A small network was trained on made-up records. Each row is its average activation on records with the value named, seen along a few directions.
Values that are neighbours, or in one group, have similar rows; names and order tell nothing.
Random noise pushes rows far along 16 fixed directions. That doesn't count. These rows show it; they differ only by the noise:
[ 171 -169  186  127 -463  191   72  142 -729  -48  -33 -443  -45   89
 -249  -64 -639  213 -140  144 -209  119  -65  -69  500   19   59]
[-376  252  -37   24   73  564 -125  284 -239  -47 -331   63 -161   63
    4 -129  -74 -233  -38  -15   -8  266  -57   57  149  534  -71]
[   3  506   72 -219  -95   78 -162  -33 -103   52  221  157  578  111
 -351 -128   27  308 -247 -572   -3   99  271  307 -361 -367 -258]
[ 133  554   66  224  283  385 -661  305  227  117  -82  315  -17  110
 -133 -141  499 -244   71 -252  262  166   93  187 -123  599   -7]
[-231  530 -268 -342   67  205 -427  200  472  -85   -2  345 -259  -39
  -31 -301  609 -573  347  -75   -2  -57  324  -57 -260  598  -85]
[  27  264  153 -358  276   26 -139  361 -222  195  193  234 -220 -298
  431  124    1 -362  145 -136 -307  166 -363 -105   76  137  247]
[-282  -29  304 -514 -137  536  -41 -225   25  -27   80 -347  300   93
 -201  -75 -128   28 -147  -57 -431  -26 -177  -64 -387 -102  -61]
[-321 -143   -7  133  255  -62  249  -63  617 -209  -86  315   58   11
   -7  291  -88 -161   -2  373 -133 -165  157  244 -403 -190  -56]
[-247 -291 -291 -198 -115   54  258 -158 -125 -171   75 -184    4    7
 -145 -713 -534   52 -347   21 -172  334  335 -321  160 -173   47]
[ 129  249 -371 -327  -82 -219  -38 -280  -14  232  -65  -23 -257   49
  221   42  509  166  164 -253  477  -46   46 -196  106  294 -236]
[ -17  324  182 -254  271  149 -392   66 -220   -1  -49  450   40  208
   26  -38 -196  -11   30  -45  177  160  265  358   70  225 -422]
[  95  -13 -408  122 -472 -303  406    8 -319 -117 -148 -233  345   55
 -210 -353  166  134 -152 -427  -11  129  185  -23  252 -324   40]
[ 142 -139  230   53  421  -27  203 -205  144  180   76  -58  390    9
 -340  449 -133  276 -218  119   25  219 -163   69  -86 -174  178]
[-175   87  222  202 -200  158 -190  177  196   14  218  481  -91  139
  -22  164 -227  155 -535   93  122 -191  161  377 -330   -3  175]
[ 170  -74  149   64   89  -21 -126  135  323   73  412 -410  -20  -81
 -593 -174    7 -104  165  330  205   59  442 -411   80  236   95]
[-106 -123  206 -149 -464  -61  176  113 -148  -36 -176   65   71   50
  353  185 -281   49 -198   55  125  -87  422  484  349 -244  114]
[ -53  132 -113  424 -411   27   54  112  198 -235 -400  225    4   19
 -116  -22  136  -89  -92  119 -122  -16  403  414   61   83  376]
[ 145  138 -307  102  538 -303  -88    7  343    6    5  276 -135    8
  210  -28  381 -251  367  -98  176  -28  -87 -129 -183   84 -385]


Values of L:
l8: [ 370 -301 -529   86   69  217  214   37  246   47  -45 -795   26  -17
  194  216 -822  -28  378 -175  -39  -24  -62 -129  493 -546 -454]
l1: [ -65   29 -238 -346  104 -174  -50  -15  189  -18  221  199 -218 -137
   40  -95 -110  -80  185  115  161 -126  391  -65   65   22  -99]
l3: [-461  350 -164 -155  -88  179  -18  -48  165   -2 -140   34 -135 -115
 -157  165   50  119   60  137  307  -17  273   40  -69  335 -122]
l6: [ -91  165 -492  217  130 -126  -17  147  230 -187 -378  745   46   66
 -188  235  254 -199 -139   66  160   42  105  521  121  258  311]
l10: [ -36 -273  274  422  531  210 -286  280 -167 -108   41 -119  133  172
   12 -157 -425  -72   36   64   98   36 -358   14  -28 -137 -515]
l9: [ 238  150  -83 -131  450 -539 -244   45   82 -112  177  729  320  168
 -490   31  346 -207   70   97  148   67  135  200   -1  210 -128]
l7: [ 171 -184  263  -75 -157  -53 -168  -35 -306   47   59  164  -46  106
  224 -287  221  -91 -116  -75 -136  -36 -212   -8   69  112  254]
l4: [ -83 -131 -523  -75  284 -221  272  -24  163  -87  152  231 -173 -188
   65  -49 -103 -272  -18  -29 -450   58 -437 -350 -149 -154   82]
l11: [  72 -303  197  375 -317  308 -141   16  196 -263 -301 -188  307  265
 -383  -54   69 -106 -167  179 -128  -62   72  246   82  117  227]
l5: [-169  -89  -92  139  376 -254   15 -333  366  -86  187  376   56  -39
 -422 -111  110  251 -134  295  332   66  474  -46 -361    2  103]
l2: [-122  228  -43  210 -389 -146   66  367 -214 -130 -256  169 -277  -74
  274  139  353 -210  479    3  241 -369  303  272  288  136 -208]
The values of L form a ring.
A walk along L starts at l3 and steps to its neighbour l9. Put l1, l6, l5, l2 in the order it reaches them.
Answer: l2, l1, l5, l6
Which values are neighbours of l7? Give them in the order they are listed.
Answer: l8, l4

Values of E:
e6: [  14 -315  569  104 -270  -91 -304  452  -20   78  553  267   65  205
   71  -72  338 -168 -397  -79  376 -470  -98  166 -221   22  191]
e10: [   2 -176 -379  304  151 -326  141  161  339 -111  102  371 -165   28
   34  147  -30  -76 -177  138  218 -168    4   35  -98  -65   52]
e8: [  49 -241  128  252  -21  -33 -146 -257  254 -262 -253  -31  154  245
   26 -243  324 -100  182  107   51 -246  111  186 -177  -77 -204]
e12: [-479  -64  144 -484    1  434 -116   36 -165   15 -276  274 -100  351
   44  227  163 -298 -222  202  110  -31 -322  172   69  685 -118]
e11: [-257   12 -233   66  238  296   88  424   83  211   95  -96 -312 -133
  -16  278   26 -192 -126   33  278   67 -334 -268   52  413  198]
e4: [-139  154 -510  805  -67  -67  357   58   -5 -282 -216  -46  -53 -204
 -136 -193 -215  159   15 -153 -454   22 -258 -144 -354 -449  -27]
e5: [ 483 -187 -224  -21 -298  -68 -180   45  312   -3  166  610 -224  147
  288  434 -487  -18 -421   21 -474 -301 -294  459  -30 -312  478]
e9: [-413 -212  452 -116  421 -133  187 -374  152  -24 -446  492   50 -170
  629  244  -16  133 -127  344  112  221  205  480  -33 -110  248]
e7: [ -43   82 -194 -215   99  488 -172 -189  534    6 -199  114   -1  195
 -309  392   20 -105   36  234    8  -69   82  193  -81  421  -47]
e3: [ 174  291 -426 -657  741  107 -355    0   77  -64  370  218  313  126
 -666 -477 -346 -322   69 -191 -269  574  123 -274   70  211 -368]
e2: [-201   64  373  515   41  178  -37  190  177  -95  156  188 -114 -234
  -28 -130 -325  -20 -278  305 -420  108   25   30 -366  -60  455]
e1: [-530  379  328 -328   33  338   77  126   -6   66 -254  218   99 -147
   66  199 -107  -67   22  109   97  253  634  406  178  171  129]
The values of E form 4 separate groups.
Which other values are in the same group as e2? Give them in the order they are listed.
Answer: e12, e3
Which other values are in the same group as e4? Give them in the order they are listed.
Answer: e10, e11
Which other values are in the same group as e6? Give them in the order they are listed.
Answer: e8, e9
